array([[148, 152, 133, 124, 134, 125],
       [131, 117, 150, 139, 140, 112]]) >> 152

array([134, 125, 100, 145, 150]) >> 125

array([109, 114, 144, 143, 134, 100]) >> 114

array([133, 107, 118, 129, 121]) >> 107

array([155, 121, 121, 124, 124, 120]) >> 121

array([127, 126, 150, 132, 145, 117, 137]) >> 126
---
[ 99 144 121 113 131 139] ==> 131

[157 136 145 133 122 105] ==> 136

[121 142 127 154 125] ==> 127

[[102 116 130 103 136 119 152]
 [129 139 134 109 131 121 134]] ==> 136

[[132 145 115 124]
 [124 119 139 112]
 [130 125 124 153]] ==> 139

[139 122 138 102 114] ==> 122
---
[148 110 105 153 154] 154
[144 101 149 139 112 104] 104
[116 145 119 134 154] 154
[122 128 101 110 143 129 117] 117
[119 136 117 103] 103
[145 157  99 156] 156
[107 121 123 124 128 123 140] 140
---
[[148, 111, 153, 103, 108, 155], [124, 153, 108, 111, 112, 130], [136, 127, 153, 155, 147, 115]] --> 155
[[123, 136, 129, 124], [137, 142, 111, 122], [118, 157, 111, 148]] --> 124
[[118, 128, 142, 141, 123], [150, 131, 148, 135, 142], [103, 128, 116, 132, 131]] --> 123
[[143, 114, 120, 104, 118, 146, 113], [100, 135, 116, 127, 139, 132, 126], [139, 103, 120, 114, 140, 146, 138]] --> 113
[[114, 128, 140, 105, 128], [123, 128, 102, 142, 129], [125, 128, 101, 106, 128]] --> 128
[[130, 126, 131, 134], [131, 124, 136, 141], [110, 128, 156, 116]] --> 134
[[155, 122, 131, 123, 128, 135, 123], [129, 128, 124, 131, 126, 127, 124], [128, 132, 132, 139, 121, 140, 123]] --> 123
---
[[131 122 146 122 117 131 122]
 [101 141 117 134 131 130 145]
 [128 134 132 109 117 126 135]] Out: 126

[144 102 137 115] Out: 137

[142 128 132 119 150] Out: 119

[121 123 154 130 129 139] Out: 129

[[135 144 149 154 156]
 [154 156 155 152 144]
 [141 149 153 156 156]] Out: 156

[134 100 125 120 154] Out: 120

[[121 133 123 133 133 128]
 [131 133 119 132 123 120]
 [121 141 115 111 111 156]] Out: 111

[150 124 135 135] Out: 135

[[111 128 139 149 151]
 [142 150 151 138 112]] Out: 138
---
[[148 104 133 128 148 145 133]
 [140 136 111 139 140 123 108]] >> 128

[[142 132 144 124]
 [152 102 142 136]] >> 124

[127 121 129 152 136 128] >> 152

[[151 129 103 133 125 136]
 [117 132 117 133 102 102]] >> 133

[ 99 136 119 134 132] >> 134

[114 158 138 140 108 122 121] >> 140
---
[[146 121 135 148 104 125 133]
 [140 135 119 129 129 127 140]
 [123 113 125 106 144 122 144]] result: 119

[[103 128 140 145 118 127]
 [109 128 128 122 136 128]] result: 140

[[145 145 104 151 115 146 109]
 [115 123 122 131 133 122 124]] result: 104

[[118 127 125 127]
 [134 118 113 151]] result: 125

[[133 119 137 115 145]
 [131 141 155 132 109]
 [133 148 131 117 140]] result: 155

[[142 143 115 112 130 125 145]
 [132 121 127 145 109 138 110]
 [139 110 133 137 129 105 134]] result: 127
---
[[125 116 121 152 121 128 111]
 [145 120 129 143 149 107 140]
 [123 122 124 137 124 141 130]] ==> 121

[156 151 133 123 125 127] ==> 125

[143 124 119 144 122 156 128] ==> 122

[110 154 112 134 126 132 101] ==> 126

[156 101 125 119 138 125] ==> 138

[127 137 122 151 131 126] ==> 131
---
[148 115 132 118 156 107 101] >> 132
[147 140 111 156 154 130] >> 111
[139 132 122 155 138 136] >> 122
[103 116 146 157 119] >> 146
[158 115 136 122 129 124 155] >> 136
[152 154 123 140 105 116] >> 123
---
[100 126 135 106 122 110 137] ans = 122
[130 102 148 117] ans = 102
[137 143 109 122 151 145 144] ans = 151
[122 158 127 132 129] ans = 127
[147 137 144 116 104 122] ans = 116
[121 108 104 128 115] ans = 104
[104 113 104 134 120] ans = 104
---
[137 119 157 145 138 109] => 109
[119 101 147 138] => 138
[108 122 118 103 117] => 117
[152 137 145 137 123 117 131] => 131
[128 118 133 106] => 106
[105 143 153 128 118] => 118
---
Input: array([153, 148, 129, 157, 150])
Output: 153

Input:
array([[126, 123, 121, 119, 104, 120, 134],
       [123, 125, 117, 124, 125, 125, 136]])
Output: 134

Input: array([139, 103, 136,  99, 107,  99, 121])
Output: 136

Input: array([112, 141, 112, 120, 153, 125, 114])
Output: 141

Input: array([121, 136, 124, 150, 113, 133])
Output: 136

Input:
array([[136, 130, 153, 117, 155],
       [131, 128, 131, 138, 136]])
Output: 153

Input: array([142, 102, 103, 156, 144])
Output: 144

Input: array([106, 128, 137, 138, 145])
Output: 138

Input: array([101, 126, 133, 113, 139, 107, 125])
Output: 133

Input: array([113, 123, 106, 147])
Output: 123
---
[[111 145 126 123 124 143]
 [112 136 153 127 137 125]] out 123

[113 116 128 133 129 109 151] out 116

[127 104 143 156] out 143

[110 152 108 111 141 128] out 111

[150 133 116 146 143 129 127] out 129

[128 141 125 111 154 139] out 128

[[116 135 118 133 111]
 [139 135 154 117 134]] out 117

[155 110 116 135 132 147] out 132

[[135 125 135 146  99]
 [118 114 117 116 101]
 [142 122 127 128 136]] out 114
---
109,134,123,149 -> 109
122,114,112,123,105 -> 122
112,131,138,101 -> 112
124,149,134,130,145 -> 124
132,117,148,151,122,153,130 -> 132
150,153,100,151,125,103,132 -> 150
---
[[119 126 134 125 116]
 [146 154 109 133 133]
 [148 157 109 118 146]] -> 116

[[148 126 114 130]
 [127 135 112 131]
 [148 121 137 107]] -> 130

[[130 126 137 127 127 131]
 [133 122 154 126 125 137]
 [133 121 158 125 124 139]] -> 131

[[131 127 130 132 131]
 [138 116 150 132 130]
 [135 123 134 139 139]] -> 131

[[151 103 103 155 103 105 104]
 [107 151 103 104 152 122 154]
 [150 152 104 153 117 101 104]] -> 104

[[124 133 117 135 130 142]
 [106 118 135 145 116 150]
 [130 125 124 122 139 112]] -> 142
---
[[157 139 123 118 137]
 [126 107 119 137 156]
 [121 147 121 128 100]]
147

[[138 151 138 141 146 151 119]
 [124 135 112 152 126 151 112]
 [115 134 123 139 108 142 147]]
134

[[156 145 133 143 145 126]
 [141 146 103 110 131 113]
 [144 140 112 106 125 119]]
140

[[124 130 130 132]
 [135 122 123 105]
 [134 126 129 134]]
126

[[143 133 110 109 135 118]
 [119 148 127 105 109 112]
 [112 131 136 128 126 118]]
131

[[121 133 126 127 116]
 [136 121 154 116 142]
 [141 154 119 149 129]]
154

[[109 120 106 119 142]
 [118 117 107 116 138]
 [109 120 107 119 142]]
120
